A small network was shown many inputs. Here are its activations along a few directions, one row for each input.
Each table varies a few parts of the input and shows all the possible inputs, shuffled.
A made-up example of a description, with smaller parts first: one of 3 separate values, together with either a single point or one of 11 places along a line or (one of 4 places along a line, together with one of 5 places around a ring).
Shared parts are said once, and a part with two or three values counts as separate values.
(in the rows, 128 means zero)

Other details of the inputs shift rows strongly along three fixed directions, in all tables alike. That doesn't count.

A family of inputs:
r1: [156  65  83 150 159 195 141 125 150 146 163 134]
r2: [109  92  58 150 143 195 131  99 112 140 141 170]
r3: [142 137 144 139 132 121 142 138 129 141 136 116]
r4: [135 163 214 114 147 123  96 116 106 118 131 161]
r5: [ 86 125 108  94 118 154 129 100  98 141 112 128]
r6: [160  99 133 160 131  85 162 163 174 133 144  60]
r7: [ 76 179  69 124  91  97 124 153  90 114  75 121]
r8: [148 131 122 124 117 123 144 124 183 107 152 128]
r9: [169 139 153 125 113 122 154 137 188 113 156 116]
r10: [129  99  95 139 166 177 134 112 127 139 135 152]
r11: [162  95 145 141 136 115 129 151 159 134 159  97]
r12: [ 91 147 111 120 127 136 104 141  96  96 105 157]
r13: [102 152 100 125  93  65 103 132 119 129  94 104]
r14: [164 153 210 112 159 139 116 129 117 135 142 140]
r15: [119 150 145 135 129 123 122 117 114 127 121 139]
r16: [152 131 141 144  97  84 138 155 147 138 119  78]
r17: [ 94 123 119 112  89  87 145 130 128 132 114  69]
r18: [168  93 132 155 128  80 167 161 168 129 140  64]
r19: [109 121  91 135 138 150 135 107 103 136 110 165]
r20: [ 89 165  55 132  98  95 118 112 103 137  86 107]
r21: [162 111 161 142 128 113 129 147 155 131 148 101]
r22: [117 125  57 115 138 190 132  87 151 117 140 184]
r23: [120  93 105 151 156 175 136 110 129 132 137 159]
r24: [ 77  58  69 113 142 190 131  92 114 133 149 151]
r25: [103 165 104 138  85  79 118 128 119 134  90 103]
r26: [159 129 216 110 161 117 111 129 119 120 139 154]
r27: [145 135 133 121 137 134 134 172 123 115 126 108]
r28: [135  65 105 149 174 168 135 123 147 130 163 144]
r29: [ 90 158  56 128 108  87 132 114 103 135  72 115]
r30: [ 78 122 114 107 102 141 135 103 103 135 112 124]
r31: [140 160 213 112 137 126  91 115 103 117 131 159]
r32: [139 134 138 139 123  68 135 152 147 129 137  75]
r33: [139  75 102 149 156 194 146 157 135 109 157 145]
r34: [103 141 101 140 114 129 117 107 107 128 113 140]
r35: [157  73  98 141 155 188 134 126 142 145 153 140]
r36: [ 84 176  73 132  83  88 115 119 102 141  78 121]
r37: [173 103 145 144 124 129 147 156 151 148 147 100]
r38: [162 133 217 116 139 132  99 132 125 124 139 151]
r39: [167 109 131 158 128  94 174 169 166 148 141  61]
r40: [106 116 110 116  92 110 163 135 127 149 121  72]
r41: [121 163 188 111 139 131 104 103  87 120 101 185]
r42: [138 157 210 105 143 120  85 117 103 119 137 159]
r43: [123 171 160  89 131 136  97  96 139  99 137 192]
r44: [154 164 146 113 108 118 146 130 167 120 140 131]
r45: [108 163 179  95 145 138  81 142  84  95 116 178]
Description of these inputs: one of 5 places along a line, together with either one of 3 separate values or one of 6 places along a line.
Changing only the place on the line of 5 turns r31 into r20. The same change can be made to r21. Which row results? -> r1
Change only the place on the line of 6 in r36. List by row number the other rows that result. -> r2, r3, r19, r37, r39
Change only the choice among 3 separate values in r8. List by row number the other rows that result. -> r12, r17
Change only the place on the line of 6 in r28. List by row number the other rows that result. -> r11, r13, r26, r32, r42

A family of inputs:
r46: [ 85 145  93 118 126  79 140 130  84 136  84  89]
r47: [106 171  68 108 112  77 160 120 145 120  95 114]
r48: [139 120 195 125 130  96 117 156 136 106 154 116]
r49: [ 98 169  71 100  78 111 130 136 142 123 103  91]
r50: [105 178  92 150 137  68 111 106 120 126  99 129]
r51: [115  95 135 124 132 139 141  88 138 135 127 142]
r52: [113 120 143 138 136 120 151 155 107 133 112 102]
r53: [126 123 127 136 134 169 111 149 132  92 140 163]
r54: [121 145 138  93 139 128 142 131 146 100 134 118]
r55: [160 136 227  89 101 110 127 138 144 127 161  92]
r56: [ 79 138 143 120 139 184 106 112  59 134  98 190]
r57: [ 88 142 149 123 146 184  97 108  46 133  94 199]
r58: [143  35  86 152 148 193 123 133 150 123 192 138]
r59: [156  43 102 151 165 206 155 155 138 165 172 106]
r60: [101 159 122 153 144 168  83  80  93 124 117 224]
r61: [ 81 132  82 113 113  75 134  83 127 139  90 105]
r62: [137 102 130 115 119 140 122  97 144 160 135 121]
r63: [ 96 135 126 119 148 190  90 102  46 137  96 190]
r64: [ 96 174  79 130 118  73 146  89 136 138 102 106]
r65: [ 93 139  70 120  97 113 163 139 151 101 112  96]
r66: [203 168 202 125 129  98 117 169 148 115 135 129]
r67: [ 98 167  83 122 120  68 119 155 133  89  98  96]
r68: [161 106  89 145 172 130 147 148 162 110 149 143]
r69: [140 164 150 119 126 149 116  88 133 156 135 154]
r70: [180 160 207 159 141  75 131 148 153 124 141 109]
r71: [ 99 161  63 132  93 106 103 148 122  97  97 114]
r72: [178 130 214 123 133  98  87 137 137 148 136 118]
r73: [142 129 109 145 150 136 134 140 140 105 129 173]
r74: [130 120 172 138 132 128  90 111 112 128 120 170]
r75: [176 124 201 137 123  88  98 137 137 135 129 106]
r76: [ 95 107  63 152  99 113 157 146 102 144 103  84]
r77: [115 124  78 143 117 116 129 151 100 160 100  82]
r78: [127 144  51 162  97  90 146 159 151 117 105 118]
r79: [130  99 116 132 136 162 131 129  91 143 127 124]
r80: [148 139 101 108 124 161 141 119 151 140 136 156]
r81: [171 140 212 109 128 111 127 166 109 157 133  81]
r82: [131  97 123 120 117 150 126  85 135 146 129 133]
r83: [102 169 134  96 138 166 125  86 107 108 107 222]
r84: [111 123 163 103  98 134 132 121 130 125 149 128]
r85: [137 130 203  84 131  93 140 132 146 121 159  93]
r86: [168 169 221 130 118 115 140 117 148 141 144 125]
r87: [147 136 210 112 161  99 141 164 112 135 126  90]
r88: [ 89 157 145 109 155 177  80 114  91  77 114 221]
r89: [132 150  56 127  84 105 161 130 156 131 107 101]
r90: [164 125 216 120 103  91 142 128 154 144 134  90]
r91: [ 81 106  71 126  86  91 163 126 149 124 132  76]
r92: [164 163 204 133 129  98 155 118 156 134 140 112]
r93: [150 135 124 160 146 152 102 104 126 133 139 164]
r94: [116 170 122 135 146 161  67  81  96 140 118 208]
r95: [ 71 134  74 122 117  70 108 126 115 109 114 111]
r96: [ 93 169  91 114  68  98 146 143 140 105  98  93]
r97: [ 75 136 127  76 118 186  84  74  92 135 136 194]
r98: [141  39  89 155 201 193 162 138 120 141 159 125]
r99: [ 79 134 144 114 123 159  71 104  83 107 129 206]
r100: [140 142 109 126 120 128 107 166 147 109 132 110]
r101: [147 148 122 141 109 122 143 102 149 147 134 109]
r102: [123 123 180 121 148 137 135 135  85 130 121 135]
r103: [201  54  69 165 166 191 155 162 192 137 187 135]
r104: [153 135 215 131 149 110 140 164 100 132 119 103]
r105: [182  52  84 155 145 200 198 144 198 133 187 135]
r106: [109 118  69 137  88  80 113 155 143 136 132  72]
r107: [165  32  99 165 159 198 170 161 144 153 170  92]
r108: [150  63  82 129 142 222 156 128 169 113 179 133]
r109: [161 126 224 135 144  85 108 134 133 123 129 127]
r110: [106 103  62 152 131  63 127 119 141 132 105  88]
What is each input in this table made of? -> one of 5 places along a line, together with either one of 3 separate values or (one of 2 separate values, together with one of 5 places around a ring)
Changing only the place on the line of 5 turns r108 into r54. The same change can be made to r66. Which row results? -> r68
Changing only the place on the line of 5 turns r92 into r101. The same change can be made to r109. Which row results? -> r75
Change only the choice among 2 separate values in r48. List by row number the other rows that result. -> r91
Which other rows agree with r76 in the place on the line of 5? List them by row number. -> r53, r56, r57, r60, r74, r78, r84, r86, r90, r96, r99, r105
Change only the choice among 3 separate values in r77. List by row number the other rows that result. -> r59, r81
Change only the choice among 3 separate values in r98. List by row number the other rows that result. -> r46, r87
